These are the activations of a small network on made-up records, seen along a few directions, one row for each record.
Records have a field called Big. Each example row is followed by its value.
Other fields move the rows too, some of them a lot.
(in the rows, 500 means zero)
Strong random noise was added to every row along 6 fixed directions; ignore it. To show where, here is one row again and again, with new noise each time:
549; 411; 373; 630; 396; 414; 390; 456; 616; 363; 434; 606; 368; 537; 395; 428; 248; 578
418; 442; 573; 508; 516; 527; 401; 614; 435; 528; 526; 491; 526; 418; 623; 485; 659; 661
513; 379; 435; 555; 400; 346; 251; 567; 624; 388; 417; 621; 297; 346; 524; 437; 252; 562
489; 548; 569; 510; 532; 470; 398; 740; 716; 563; 467; 541; 411; 461; 496; 529; 326; 537
522; 467; 259; 628; 456; 475; 660; 82; 512; 496; 580; 511; 602; 883; 312; 394; 637; 622
501; 508; 467; 500; 460; 559; 563; 226; 465; 477; 609; 405; 607; 630; 505; 460; 542; 582
472; 514; 577; 652; 543; 667; 554; 725; 529; 474; 479; 506; 565; 631; 414; 513; 495; 706
576; 779; 598; 237; 476; 490; 548; 394; 534; 758; 710; 304; 593; 437; 645; 633; 374; 124

551; 507; 349; 674; 450; 444; 532; 429; 555; 573; 532; 476; 512; 713; 376; 511; 533; 593	j4
424; 347; 456; 678; 553; 473; 320; 716; 525; 509; 428; 581; 442; 485; 568; 462; 708; 839	j6
545; 617; 374; 323; 430; 382; 577; 31; 444; 696; 720; 368; 614; 603; 578; 495; 624; 269	j3
546; 613; 546; 371; 460; 493; 539; 377; 401; 642; 647; 388; 598; 465; 593; 544; 534; 319	j2
520; 456; 406; 620; 427; 494; 482; 615; 311; 508; 473; 597; 485; 488; 478; 489; 548; 473	j8
312; 347; 635; 300; 576; 425; 345; 517; 312; 526; 545; 506; 505; 168; 853; 446; 929; 622	j5
578; 447; 442; 487; 362; 317; 221; 417; 604; 396; 479; 503; 322; 255; 663; 483; 214; 495	j1
491; 747; 614; 286; 588; 678; 712; 153; 487; 716; 769; 187; 755; 684; 609; 551; 710; 446	j9
528; 652; 506; 374; 552; 344; 435; 514; 775; 807; 601; 395; 436; 497; 574; 578; 435; 361	j7

Here are new rows. What is Big for each?
377; 498; 560; 488; 644; 431; 434; 536; 811; 620; 491; 491; 443; 610; 498; 446; 636; 801	j4
515; 594; 470; 458; 561; 462; 561; 561; 640; 600; 497; 516; 494; 615; 386; 546; 467; 428	j3
557; 477; 501; 404; 389; 570; 539; 214; 185; 376; 602; 366; 620; 421; 574; 499; 542; 411	j2
488; 573; 502; 429; 563; 581; 774; 234; 489; 537; 498; 573; 689; 688; 375; 481; 623; 327	j6
375; 423; 528; 395; 599; 372; 405; 622; 572; 595; 461; 596; 433; 371; 603; 484; 674; 551	j8
585; 321; 545; 597; 276; 545; 305; 443; 191; 204; 501; 435; 438; 229; 659; 457; 301; 551	j2
670; 562; 433; 702; 401; 609; 645; 650; 400; 323; 431; 556; 505; 598; 298; 578; 192; 360	j1
595; 490; 481; 607; 351; 592; 416; 598; 261; 444; 550; 416; 504; 390; 588; 558; 420; 437	j9
603; 666; 555; 518; 457; 636; 599; 639; 351; 555; 554; 475; 578; 493; 495; 603; 368; 273	j6
